Each row below holds a small network's activations on one input, seen along a few directions.
Each table varies a few parts of the input and shows all the possible inputs, shuffled.
A made-up example of a description, with smaller parts first: one of 4 places along a line, together with either a single point or one of 9 places along a line or (one of 2 separate values, together with one of 8 places around a ring).
Shared parts are said once, and a part with two or three values counts as separate values.
In the rows, zero is written as 128.

Other details of the inputs vary at random and push rows far along two fixed directions, the same in every table; ignore that.

Table:
x1: [108 132 133 116 157 123 149 108 119 136 141]
x2: [119 121 157  99  64 153  95 114 141 118  13]
x3: [105 138 124 120 137 140 128 138 127 131 148]
x4: [158 114 135 125  74 143 107 114 137 105  70]
x5: [109 143 140 128 132 125 115 152 139 141 134]
x6: [129 132 129 121 126 136 124 136 135 132 161]
x7: [101 141 148 103 147 116 128 114 129 135 143]
x8: [116 141 136 108 137 145 138 116 133 135 159]
x9: [117 144 130 103 131 146 130 125 129 150 157]
x10: [123 131 126 122 126 135 120 142 133 130 156]
x11: [112 136 126 123 141 120 119 146 126 137 158]
x12: [141 117 134 119  78 159 115 110 135 101  58]
x13: [ 98 145 129 109 137 147 125 140 130 139 159]
x14: [123 141 136  99 135 144 140 108 129 149 157]
x15: [ 97 150 146 113 132 131 112 149 140 148 136]
x16: [123 144 132 102 132 145 134 115 128 149 156]
x17: [200 112 109 201 125  83 124 160 136 123 140]
x18: [117 135 133 118 153 119 146 106 119 137 134]
x19: [ 78 140 141  96 143 130 117 138 127 137 144]
x20: [138 111 130 113  74 162 114 108 129 105  45]
x21: [181 103  86 204 144 101 149 148 116 105 142]
x22: [131 138 139 108 127 132 128 116 136 137 163]
x23: [106 136 129 121 147 114 122 142 124 136 153]
x24: [126 135 127 111 133 145 139 117 128 141 155]
x25: [ 96 132 124 114 151 129 136 132 117 140 140]
x26: [ 99 136 145 107 150 120 133 116 129 131 146]
x27: [127 113 142 107  92 142 122  87 123 103  24]
x28: [ 83 138 132 102 159 131 138 125 118 143 145]
x29: [101 152 144 112 138 124 116 148 136 164 148]
x30: [ 82 139 142 100 150 125 124 132 127 135 147]
x31: [124 134 124 116 133 145 136 127 128 141 156]
x32: [109 140 141 120 131 127 119 146 136 151 132]
x33: [ 94 144 126 106 147 134 128 136 120 149 151]
x34: [132 116 134 108  72 157 109 104 127 106  32]
x35: [177 104  96 187 144  97 154 124 111 112 120]
x36: [ 91 138 128 117 150 130 130 137 122 132 140]
x37: [205 105  89 202 129  98 139 151 125 112 164]
x38: [118 137 142 102 130 139 130 118 137 137 164]
x39: [177 106 103 192 153  95 161 119 118 103 133]
x40: [133 133 131 119 127 135 128 127 135 131 162]
x41: [134 109 128 117  81 155 117 109 126 104  44]
x42: [174 104  99 194 154  97 159 127 116 102 134]
x43: [109 127 127 121 155 125 147 116 118 132 136]
x44: [160 116 138 119  73 144 110 103 138 104  67]
x45: [197 103  99 177 132 118 161 115 122 117 147]
x46: [182 116 113 182 118 102 129 144 131 129 112]
x47: [138 105 124 128  89 145 119 114 122 101  42]
x48: [139 117 151 124  74 133  92 131 145 112  45]
x49: [115 138 129 117 129 129 116 140 130 135 154]
x50: [189 114 114 194 124  86 121 160 137 124 136]
x51: [106 130 137 118 149 118 133 124 126 126 144]
x52: [178 102  91 204 155  93 158 137 114 102 138]
x53: [ 96 135 133 110 137 130 117 144 129 134 148]
x54: [193 100  88 202 136  98 144 151 122 108 159]
x55: [ 98 148 132  94 133 149 124 131 127 152 154]
x56: [ 88 145 147  97 150 122 124 122 128 138 147]
x57: [109 133 122 122 146 123 133 130 117 138 134]
x58: [112 142 144 124 134 117 108 159 143 146 152]
x59: [142 119 138 113  78 160 117 100 135 101  56]
x60: [117 131 129 129 148 110 128 133 124 129 145]
Description of these inputs: one of 5 places along a line, together with either one of 2 separate values or one of 10 places along a line.
Q: Changing only the place on the line of 5 turns x14 into x8. The same change can be made to x46. Which row results?
A: x15
Q: Which other rows does x5 become when the choice among 2 separate values takes its other values? List them by row number.
A: x15
Q: A walk changes only the place on the line of 10. It starts at x7 and steps to x56. List the rest of the walk in order.
A: x60, x23, x11, x49, x37, x4, x44, x22
Q: Which other rows does x48 become when the choice among 2 separate values takes its other values? List them by row number.
A: x58
Q: Which other rows agree with x20 in the place on the line of 5? List them by row number.
A: x1, x2, x24, x25, x28, x31, x32, x41, x43, x45, x47

Table:
x61: [150  99 118 153 111 121 137 105 116  93  48]
x62: [ 53 161 162  49 101 176  86 144 144 155 118]
x63: [141 128 117 161 129 110 112 172 135 133 152]
x64: [ 35 150 157  23 135 186 138  71 117 134 112]
x65: [154 129 129 145 133 112 130 133 135 135 158]
x66: [ 97 150 151  80 113 156 110 127 140 148 136]
x67: [175 105 125 144  85 136 125 106 131 103  65]
x68: [139 148 119 151 161 105 127 175 139 163 236]
x69: [ 57 146 154  85 149 127 117 126 124 136 110]
x70: [160 101 123 146 102 127 136  97 120  97  53]
x71: [160 126 111 158 125 123 126 154 133 135 163]
x72: [140 143 121 149 182  96 153 140 129 155 231]
x73: [ 75 149 140  90 119 152  99 156 134 146 131]
x74: [ 74 133 125  65 146 177 161  73 104 124 129]
x75: [202  95 108 177 103 117 146 102 124  96  82]
x76: [169 111 128 154  73 130  96 148 143 107  69]
x77: [158 131 128 147 123 116 122 143 140 136 159]
x78: [142  99 115 155 115 120 135 111 113  92  42]
x79: [151 131 105 177 197  77 163 146 118 147 231]
x80: [129 123 124 152 157  98 141 131 121 124 136]
Q: Changing only one part turns x77 into x66. The same change can be made to x79. Which row results?
A: x70
Q: What do these inputs look like to the network?
A: one of 2 separate values, together with either a single point or one of 9 places along a line
